Each row below holds a small network's activations on one input, seen along a few directions.
In each table, some parts of the input vary, and every possible input appears once, in random order.
A made-up example of a description, with smaller parts first: one of 5 places around a ring, together with either a single point or one of 11 places along a line or (one of 3 separate values, together with one of 4 places along a line).
Shared parts are said once, and a part with two or three values counts as separate values.

Other details of the inputs vary at random and push rows far along two fixed directions, the same in every table; ignore that.

Table:
R1: [  6 -20 -53  61   1 -13   6  29  -5   2   6  20 -30 -27]
R2: [-21  -9  -7  10  28  30 -24 -23 -12  -9  15 -22  10  50]
R3: [ 33 -10  43  -9 -24 -29  17  18  23  16  -1  -8  -4 -48]
R4: [ -1 -20 -10  16   9  35 -27 -24 -18  18  19 -19  -5  54]
R5: [ 30 -27  57   6 -30 -16  17  19  17   7  -9  -2 -31 -51]
R6: [  4  -3 -60  45  10 -29   5  20  -1   5  12   5 -13 -22]
R7: [ 38   3  59  -3 -34 -15  -3   8  15  -5  -6   8 -48 -53]
R8: [ 34  13  39 -40   3  -5  18  -2  10  24  18  11 -17 -61]
R9: [-16   9 -56  37  21 -29   4  27   6 -13   7   6   8 -23]
R10: [-32   3  -8  -6  25  24 -16 -24 -25 -13   3 -12  26  52]
R11: [  8  -1 -65  29   5  15   6  23  -6  14  28  43 -29 -40]
R12: [  1 -44   1  29 -13  53 -30 -16 -16  13  12 -10 -14  54]
R13: [ 32 -49 115 -28 -37  48 -16 -33   4  10  -7 -36 -23  24]
R14: [-15  32 -59  29   4 -32 -18  18  14 -25   8  15  -3 -24]
R15: [  8   2  45 -15  -8 -33  17  20  27  -8  -7 -13   7 -48]
R16: [ 33  -4  47 -12   5 -29  21  14   8  20   4  -1 -15 -50]
R17: [  2   2 -14  14 -10  20 -45 -40  -7 -13  14 -21 -25  45]
R18: [ 19  34  33 -43 -19 -39  16  -3  19 -15 -34  18 -17 -28]
R19: [ 16  33  35 -65   2  -8  41  -7   9  12 -15  32  -3 -41]
R20: [ -5 -26 -11  21  -7  23 -26 -31  -6  -3  13 -35  -9  51]
R21: [ 13  -4  93 -63   3  23  12 -43  -8   3 -26 -22  -5  41]
R22: [-21  -8  -5   8  20  37 -28 -18 -12   1  14 -19  17  54]
R23: [-27  42 -64  11   2 -38 -13  15   2 -31  -4  25  12 -19]
R24: [ -1  -6 102 -62  -8  28  -7 -29  -5  -1 -15 -31  34  31]
R25: [-15  -3 -18  -5   9  19  -3 -33 -16 -12 -18 -14  -2  66]
R26: [-15   4 -57  36   0 -23   2  34  16  -8   9   6  23 -19]
R27: [ 14   4  51 -18  -4 -23  16  28  23   9  -3   0  20 -47]
R28: [-13  14 -69  21  -5 -34  26  23   7  -9 -19  18   5  -2]
R29: [-34  20 -15 -35  25  51 -19 -46 -24  -8  15   3  27  42]
R30: [-26  15 -61  20  -2 -27   9  33   4 -13  -3  13  38 -14]
R31: [ -2  13  42 -31 -10 -39  24  19  15 -13 -19  -6  22 -45]
R32: [  5  -5 -59  43  -1 -20   3  32   3  19  16  14   4 -16]
R33: [ 14  26  43 -48  15  -3  18   3  17   9  11  14   5 -64]
R34: [  1 -39  -4  32   7  44 -22 -18 -22   6  13  -7 -28  44]
R35: [-27  20 -60  22  19 -35  11  26  -6 -17  -5  14  22 -19]
R36: [-33   4  -7  -8  18  34 -21 -22 -26  -5   2 -12  32  60]
R37: [  1 -40  -1  29  -1  53 -27 -15 -22  17  13  -6 -23  49]
R38: [-14  -7 -20  -7 -11  28  -7 -27  -6  -7 -17 -15  12  72]
R39: [-11  20 -63  17  10 -21  26  28  -5  10 -13  33  10   0]
R40: [ 19  12  42 -36 -15 -25  38  19  14  14 -29  14  10 -26]
Each input here is: one of 5 places along a line, together with either one of 2 separate values or one of 6 places around a ring.
- Changing only the place on the line of 5 turns R6 into R1. The same change can be made to R17. Which row results? => R7
- Changing only the place on the line of 5 turns R15 into R20. The same change can be made to R33. Which row results? => R8
- A walk changes only the place on the line of 5. It starts at R21 and steps to R10. List the rest of the walk in order. => R2, R16, R34
- Change only the place on the ring of 6 in R39. List by row number the other rows that result. => R21, R25, R28, R38, R40
- Which other rows agree with R35 in the place on the line of 5? List them by row number. => R10, R23, R24, R29, R30, R31, R36

Table:
R41: [ 10  -2   3   7 -13 -26  17  19  12  -1 -12   7  -8 -26]
R42: [ 11  13   1  -2  -3 -14   9  11   7   0   0  19 -13 -39]
R43: [  0 -11 -14  14  -2  12  -4  -6  -7   3  -3   1 -10  27]
R44: [ -9  -2 -12   8  11   9 -16  -8  -4  -5  13 -10   6  11]
R45: [ -9  -6  -8  13   0   7 -16  -2  -3  -7   7 -13  11  19]
R46: [ -5 -14  -8  14   6  15  -3  -1 -11   8   4  -3   4  23]
R47: [  4   7   3  -4   6 -12   8  18   5   6   7  15   0 -43]
R48: [  5  -5   6   7  -5 -21  18  25   9   4  -5   0   6 -30]
R49: [ -4  -7 -15   5   8  21  -4  -8 -10  12  12   2   2  15]
R50: [ -7  -2 -15  13  -8   2 -17  -6   0 -10   0  -9  -4  23]
R51: [-21  14 -22  -7  15   3   2  -3  -3  -6  -3   2  25  21]
R52: [ 10  14   0   1  -2 -29   9  13  11  -4   0   7 -12 -39]
R53: [ 12   6  98 -73 -11  14   4 -40  -1  -6 -25 -23   3  19]
R54: [  4  -3 -19   4   0  19  -5 -12  -6   4   6   4 -12  20]
- What do these inputs look like to the network? => one of 2 separate values, together with either a single point or one of 6 places around a ring
- Changing only the choice among 2 separate values turns R54 into R49. The same change can be made to R53. Which row results? => R51
- Change only the choice among 2 separate values in R48. List by row number the other rows that result. => R41
